Each row below holds a small network's activations on one input, seen along a few directions.
Each table varies a few parts of the input and shows all the possible inputs, shuffled.
Descriptions start from the smaller parts, as in this example, which fits no table here: values(2) and (point or line(11) or (line(6) and ring(8))).
Shared parts are said once, and a part with two or three values counts as separate values.
In the rows, zero is written as 128.

Other details of the inputs vary at random and push rows far along three fixed directions, the same in every table; ignore that.

A family of inputs:
row 1: [122 132  85  74 148 173 170 148  93 142  99  95 107 113]
row 2: [137 135 146 128 120 155 144 161 148 156 124 112 109  85]
row 3: [153 126 109 119 118 171 130 137 135 146 134  97 121 115]
row 4: [112 100 148 206 147 101  93 126 146 177 197 159 121 142]
row 5: [131 143  69  35 118 172 169 153  86 100  80  91 118 118]
row 6: [130 153 150 109 104  89 131  90 134  65 103 151 152 160]
row 7: [144 119 143 159 132 163 115 143 151 168 146 106 122 100]
row 8: [110 111 133 167 146 117  89 135 138 143 155 143 128 140]
row 9: [106 111 124 143 135 115 106 100 115  91 135 146 154 164]
row 10: [120 121 137 131 138 106 135 122 122 123 133 148 131 135]
row 11: [119 119  86  84 155 125 141 134  81 124 112 135 136 147]
row 12: [102 109 101 127 180 138 141 149  94 172 133 129 107 130]
row 13: [121 108 172 195 136 105  91 111 162 144 170 152 135 133]
row 14: [153 158 147  77  75 129 160 101 140  62  92 118 145 123]
row 15: [166 172 162  72  51 127 163  91 159  40  81 112 152 120]
row 16: [107 111 146 186 158 108  91 115 142 147 159 149 130 151]
row 17: [119 114  69  85 132 134 127 105  88  90 128 125 135 174]
row 18: [159 149 186 132  82 139 153 122 176 117 119 114 128  87]
row 19: [102 108 108 172 161 114 102 127 117 166 173 145 118 163]
row 20: [122 125 132 166 116 107  94 129 145 134 164 145 129 150]
row 21: [123 111  82  83 155 191 176 167  88 171 115  86  94  92]
row 22: [141 160 184 138  89  80 124  87 166  69 109 153 154 151]
row 23: [126 112 129 158 143 159 113 139 131 152 137 115 136 116]
row 24: [103 104  87  96 167 132 145 137  76 138 129 136 119 140]
row 25: [112 122 131 164 136  67  88 122 124 133 144 161 124 134]
row 26: [141 151 136 100 111 145 160 127 138 114  99 108 123 113]
row 27: [163 141 164 133 109 167 153 153 162 164 120  99 117  69]
row 28: [127 130 121 106 132  91 122 109 106  93 115 154 154 164]
row 29: [133 140 125  97 117  87 126 102 113  74 106 153 161 165]
row 30: [111  99  58 121 167 148 118 147  76 171 157 121 118 154]
row 31: [ 87  99 116 172 165 105  81 130 111 128 152 160 144 166]
row 32: [136 133 116 113 113 123 138 117 117 124 116 112 115 104]
row 33: [144 149 165 121  98  72 116  91 145  68 114 164 169 156]
row 34: [161 158 172 121  81 160 153 150 176 128 108  97 117  73]
row 35: [150 149 190 162  96 126 130 149 188 145 131 127 121  83]
row 36: [ 95 115  69  90 177 122 144 134  67 129 113 135 121 163]
row 37: [157 136 168 173  94 159 114 149 194 161 154 106 110  87]
row 38: [123 124  87  86 147 179 161 179 103 167 111  95  98  92]
row 39: [116 141 108  81 114  85 123 108 102  55  99 154 154 178]
row 40: [112 128 102 128 143  93 117 109 100 125 120 138 120 141]
row 41: [157 136 173 149 116 154 143 151 165 171 131 113 118  73]
row 42: [109 108 124 173 157 104  93 113 131 146 166 155 126 167]
row 43: [155 148 126 112  98 123 131 117 130 116 105 109 129 100]
row 44: [117 113 146 186 152 173 121 147 151 181 145 107 114 100]
Description of these inputs: values(4) and (point or line(4) or ring(6)).
The inputs of row 15 and row 26 match in every part but the values(4) part. If row 13 is changed in the same way as row 15 into row 26, which row does it become?
Answer: row 16
The inputs of row 7 and row 8 match in every part but the values(4) part. If row 43 is changed in the same way as row 7 into row 8, which row does it become?
Answer: row 25
Which other rows does row 24 become when the ring(6) part takes its other values? List them by row number.
Answer: row 10, row 14, row 15, row 18, row 21
Which other rows does row 28 become when the ring(6) part takes its other values? List them by row number.
Answer: row 11, row 27, row 29, row 33, row 41

A family of inputs:
row 45: [146 167 140  87  98 136 147 176 138 122  64 101 115  60]
row 46: [149 131 153 153 108 120 131 129 149 166 156 128 113  94]
row 47: [161 158 191 163  71 111 111 118 202 102 138 140 145 137]
row 48: [115 127  96 131 125 106 104 119 106 124 148 138 124 155]
row 49: [174 163 160 108  78 129 152 112 163 122 120 110 123 102]
row 50: [118 118  77  83 145 161 178 138  81 147 115  97  98 111]
row 51: [141 128 153 175 111 147 107 146 162 150 144 114 133 105]
row 52: [140 138 178 157 124 107 148 114 163 148 139 137 114 111]
row 53: [107 108  98  97 163 155 150 133  79 125 111 126 139 132]
row 54: [126 130 156 179 121 139 119 126 157 150 133 108 115  99]
row 55: [123 142 116 116 102 140 143 117 129 104 115 104 116 129]
row 56: [ 93 102  66 101 178 204 144 169  73 162 116  88 113 118]
row 57: [115 113  51 107 155 179 128 157  76 172 128  85 102 111]
row 58: [141 124 104 111 117 141 125 135 123 142 141 113 105 111]
row 59: [129 143 149 121 116 169 146 142 158 126 119 112 124 124]
row 60: [149 157 156 137  96 158 142 117 171 118  99  90 120 101]
row 61: [132 109  67  74 135 175 146 163  95 139 127  98 109 123]
row 62: [ 87 106  95 123 186 145 116 140  90 136 123 137 136 166]
row 63: [146 142 109  90  90 107 107  88 120  62 106 127 150 147]
row 64: [102 116 112  92 134  99 116 103 105  62 125 162 154 183]
row 65: [112 100  84 123 177 176 163 155  82 195 124  93  92  85]
row 66: [141 122  97  87 118 157 160 148 106 136 125 109 123 117]
row 67: [133 123 157 159 119 129 128 128 162 148 146 122 102  98]
row 68: [134 137 128 107 102 110 122  87 129  63  98 124 141 142]
row 69: [147 123 132 121 136 149 154 157 134 171 141 120 115 111]
row 70: [121 131 168 164 116 150 128 143 168 143 147 124 126 110]
row 71: [110 108 193 194 174  84 104 116 146 151 155 186 152 146]
row 72: [139 146 109  87  94  80 117  72  99  53 103 145 165 166]
row 73: [135  97 138 174 151 151 105 165 146 188 160 122 114  93]
row 74: [138 116 110 115 132 145 138 140 107 138 124 118 137 118]
row 75: [163 175 131  93  63 134 134 104 157  78 105 106 132 134]
row 76: [119 155 112  91 100  90 130  77 121  40  98 141 145 193]
row 77: [ 85  98 103 143 200  63 112  96  74 129 137 179 139 186]
row 78: [ 87 111 149 187 185  55  94 191 126 203 157 191  98 102]
row 79: [169 147 183 162 106 131 131 124 179 168 136 116 123  77]
row 80: [ 74  77 131 177 200  72  71 116 100 129 166 197 152 181]
row 81: [108 111 189 184 166  78 116 121 151 153 168 193 141 153]
row 82: [ 74  91 104 130 187  76 117 114  72 118 156 194 149 192]
row 83: [135 152  87  66  99 116 118  96 104  30  83 128 173 196]
row 84: [151 128 157 145 130 127 131 134 148 147 132 132 140 117]
row 85: [143 140 101  98  94 174 145 151 130 120 120  91 122 118]
row 86: [161 166 183 165  75 102  96  93 194  97 126 132 150 125]
The inputs of row 79 and row 49 match in every part but one. If row 72 is changed in the same way as row 79 into row 49, which row does it become?
Answer: row 46
The inputs of row 51 and row 85 match in every part but one. If row 83 is changed in the same way as row 51 into row 85, which row does it become?
Answer: row 47
What is each input in this table made of?
Answer: values(2) and (point or (values(4) and line(5)))
Which other rows does row 83 become when the values(4) part takes its other values? List them by row number.
Answer: row 60, row 62, row 86
Which other rows does row 81 become when the line(5) part takes its other values? List them by row number.
Answer: row 59, row 64, row 70, row 82
Which other rows does row 62 become when the line(5) part takes its other values? List them by row number.
Answer: row 53, row 56, row 71, row 80
Which other rows does row 64 become when the values(4) part takes its other values? List them by row number.
Answer: row 58, row 61, row 67
